These are the activations of a small neural network, seen along a few directions. Each row is one input.
Each table varies a few parts of the input and shows all the possible inputs, shuffled.
Descriptions start from the smaller parts, as in this example, which fits no table here: line(4) and (point or line(9) or (values(2) and ring(5))).
Shared parts are said once, and a part with two or three values counts as separate values.

Rows:
x1: [ 12  49   6 -22 -40 -33  21  -4  69   4 -58  30 -30]
x2: [ 10  10  43 -41  40  30  -4  -6 -32  23  24 -48   8]
x3: [ 10 -48 -51  34   6  44   1  10 -29 -18  -4  -6  19]
x4: [  9 -40  39  -8  11  -7 -28  17   4   3  22 -32 -35]
x5: [ 26 -33  49 -14  -7  -3 -23 -24 -10   9  12 -15 -59]
x6: [  1 -29 -39  37 -34  38 -38 -10   7 -37  28  -4   1]
x7: [-23  38  15   2  18 -55  39  48  28  39  -3  23   6]
x8: [ 21 -46 -36  21 -11  19 -49  -4  -3 -31  17  13  14]
x9: [-16  26  27  11  -5 -65  39  14  39  39 -11  39 -20]
x10: [ 10 -31 -45  36 -35  28  -8 -39  -6 -38  24   4 -15]
x11: [ -1  92  -1 -48   7   2  40  16  46  17 -45  -4  37]
x12: [-25  -9  63  -4  -1 -72  16  -1 -15   9  -1  -5 -31]
x13: [-19  80  32 -26  23 -18  32  20  14  60  -4  16  33]
x14: [ -2 -27 -57  25 -14  39  -7  -1 -12 -39  30  -8  14]
x15: [-29   1  51 -11  23 -61  14  32 -27   6   6 -20  -7]
x16: [-37  24  53 -23  37 -46  10  17 -35  15   4 -24   2]
x17: [ -3  48 -20 -21   3 -34  47  39  59  -6 -46   3   7]
x18: [ 15 -46 -29  29 -53  43 -34 -44  -9  -8 -11  17 -15]
x19: [  4 -47 -35  37 -32  39 -39  -7  -4 -13   0  -5   8]
x20: [  9  -7 -28  10  13  82  -5 -19 -42   2  -5 -11  48]
x21: [ 25 -25 -29  35 -38  46 -27 -36 -10 -34  13  22 -27]
x22: [-30  -4  68  -6  -4 -61 -16  27  -7   7   2 -15 -16]
x23: [  9 -33  23 -14  34  -6   3  22 -19   1  25 -41 -20]
x24: [-29  61  15 -16  33 -40  36  29  19  49  -5  23  11]
x25: [ -2  44  -3 -15 -20 -35  16  35  80  -3 -49  12  -6]
x26: [ 23   0 -27  -2  26  70 -17 -22 -39 -15  11   0  56]
x27: [ 13 -58 -38  28 -23  26  -4 -28 -18 -15  -2   9  -5]
x28: [ 15 -35 -55  19   3  25 -22  -8 -16 -29  14   0  27]
x29: [ 15 -46  34  -7  12 -16   5 -14  -8   2  17 -25 -46]
x30: [  4 -21 -49  22  19  60  -4  -8 -37 -10  -6  -8  26]
x31: [-27  42  70 -39  26 -24   9   6 -42  27   5 -31  25]
x32: [ -2   3 -30 -10   4  72  -6 -18 -31 -22  31  -5  46]
x33: [ 33 -44 -24  17 -25  24 -42 -41 -14 -23   9  33 -11]
x34: [ 13 -18 -47  -3  28  38 -21 -14 -34 -25  20   0  34]
x35: [  3  41  -9 -14 -21 -44  47   6  70  -2 -53  21 -18]
x36: [-16   1  78  -9 -22 -59 -11 -10 -16  14  -7   4 -42]
x37: [-11  -5 -53  16   5  54  -7 -20 -25 -28  31 -12  22]
x38: [ 26 -40 -41  29 -19  17 -22 -40  -9 -30  11   9   3]
x39: [-21  31  31   9  -6 -55   7  43  51  40  -6  32  -9]
x40: [  3  -9  25 -32  50  10   0   4 -30  11  23 -42 -15]
x41: [-10  75 -17 -35  17 -19  43  26  52   5 -47   2  16]
x42: [ -6  39  41   2 -26 -53  11   4  40  48 -16  50 -36]
Question: What do these inputs look like to the network?
Answer: line(6) and (values(3) or line(4))
Question: The inputs of x2 and x5 match in every part but the line(6) part. If x26 is changed in the same way as x2 into x5, which row does it become?
Answer: x33
Question: The inputs of x37 and x10 match in every part but the line(6) part. If x34 is changed in the same way as x37 into x10, which row does it become?
Answer: x38
Question: Start at x4 and move only the line(4) part, one step at a time. The first step leads to x22. Which rows follow, in order?
Answer: x39, x25
Question: List by row number the other rows that have the line(6) part in common with x28.
Answer: x3, x7, x14, x15, x17, x23

Rows:
x43: [ 51   7 -53  29 -91  34  -1 -50  83 -21 -59  58 -28]
x44: [ -5  74  94 -15   9   3   6  15  62  72 -10 -26 -34]
x45: [ 20 -36 -15  40  12  86 -49 -40 -97  21  20   2  49]
x46: [ 15   9 -67  61 -93  15  -7 -35  56   1 -38  98  -6]
x47: [  13  -48 -111   44  -63  -13   18   23   88  -37  -51   42  -13]
x48: [ 45 -53 -14 -11  -5 105 -45 -59 -66  15   1 -43  36]
x49: [ 25 -85  43  -3 -33  42 -65 -79 -63 -23  72 -42 -59]
x50: [  6  79  95 -63 -15 -66  -8 -12  18   9 -28 -10  -3]
x51: [ -8 -23 -98  64 -81  -9  10  18  56 -15 -27  92  -2]
x52: [  2 -65 -41  49  37  56 -37  10 -93  -6  29  -2  56]
x53: [-20  56 -77   3 -22  87  -4 -42 -14  -7  23  33  84]
x54: [ -78   39   47  -18    2 -102    1   49  -11   21  -17   22   19]
x55: [-54   8  33  -2  33 -78  87  24  -9  63 -12  36   2]
x56: [ -19 -110   18   61    1   -5  -59  -17  -84  -37   89    4  -33]
x57: [ 24  43  34 -74  55 -77  61  -5  25  10 -31 -21 -52]
x58: [ 54 -20 -77  27 -57  15   8 -19 101 -52 -75  24 -34]
x59: [ 19  30 -80 -28  17  94  23 -17  36 -59   3 -45  51]
x60: [ -8  29  19 -39  59 -68   1  97  46  38   5  -1 -33]
x61: [  39 -108   37   15   13   29  -53  -46  -39  -70   56  -66  -69]
x62: [ 18  59 -61 -24 -16 111   7 -53  17 -24   5  -8  58]
x63: [ 28 -84 -55  32  55  53 -32  21 -69 -26   4 -49  36]
x64: [ -3  46  87 -54  -5 -65  21  39  34 -34 -45 -47  -8]
x65: [ -3 -81  42  41 -25  22 -76 -68 -89 -19  79  13 -37]
x66: [-27  41  66 -41  48  -4  15  56  78  41 -28 -39 -51]
x67: [-31  36 -96  29  21  58   9   9 -10 -34  25  32  86]
x68: [ -4  66  60 -36 -10 -32  69 -35   7  57 -25 -23 -42]
x69: [ 60 -68 -23  -3  46  80 -31 -22 -53 -38 -11 -70  23]
x70: [ -31   27   -2  -27   77 -100   55   32    4   27  -30   -7  -48]
x71: [-37  68  76 -45 -34 -83  -6   4  -7  37  -3  30  25]
x72: [-28  24  43   8  20 -62  15  68  44  85  24   7  23]
x73: [  -1   19 -108    9   40   50   19   20   11  -65    2  -14   66]
x74: [  11   19   60  -24   16 -123   28   69   19  -20  -24  -25   32]
x75: [-47  56  58 -20 -11 -32  74  -2 -34  66  -8  50 -29]
x76: [   8 -120    4   40   25   -9  -51   -5  -59  -68   70  -43  -53]
x77: [-35  66  61 -26 -25 -10  -1  51  13  91  17  40 -16]
Question: What do these inputs look like to the network?
Answer: ring(5) and (values(3) or line(4))
Question: The inputs of x69 and x63 match in every part but the ring(5) part. If x58 is changed in the same way as x69 into x63, which row does it become?
Answer: x47
Question: Change only the values(3) part in x77. List by row number the other rows that result.
Answer: x71, x75
Question: Change only the line(4) part in x48. List by row number the other rows that result.
Answer: x43, x49, x62
Question: List by row number the other rows that have the ring(5) part in common with x56.
Answer: x51, x52, x54, x55, x67, x72

Rows:
x78: [-51  52  93 -20  34 -82  23  31 -29  54  14  -3   1]
x79: [ 23  91 -30 -50  22  64  32  -8  34  24 -31   5  48]
x80: [ -3 -33   8 -17  36  49 -25 -10 -82 -25  30 -69  39]
x81: [  0  18 -91   1  -3  72  -4  -6  -6 -50 -15 -15  68]
x82: [ -12  -26   83  -15   12 -115   13   38   29   16  -12  -15  -75]
x83: [ 15  43  60 -67  64  33   1 -13 -45  44  15 -43  20]
x84: [  -1  -56 -120   66   -1   42   -4   23    3  -44   18   28   34]
x85: [  41  -27  -36   37 -103   43  -38  -73   47  -22  -22   55  -49]
x86: [ -1  20  -6   4 -30 -86  43  44 104  -7 -56  35 -43]
x87: [-39  99   2  -4  -6 -57  47  33  51  38 -35  46  31]
x88: [ 30 -74  58  17 -62  19 -67 -76 -34  -4  26   1 -83]
x89: [  -2 -108  -20   47   37   18  -22   19  -72  -22   68  -24    9]
Question: The inputs of x89 and x84 match in every part but one. If x80 is changed in the same way as x89 into x84, which row does it become?
Answer: x81
Question: What do these inputs look like to the network?
Answer: values(2) and (point or line(5))
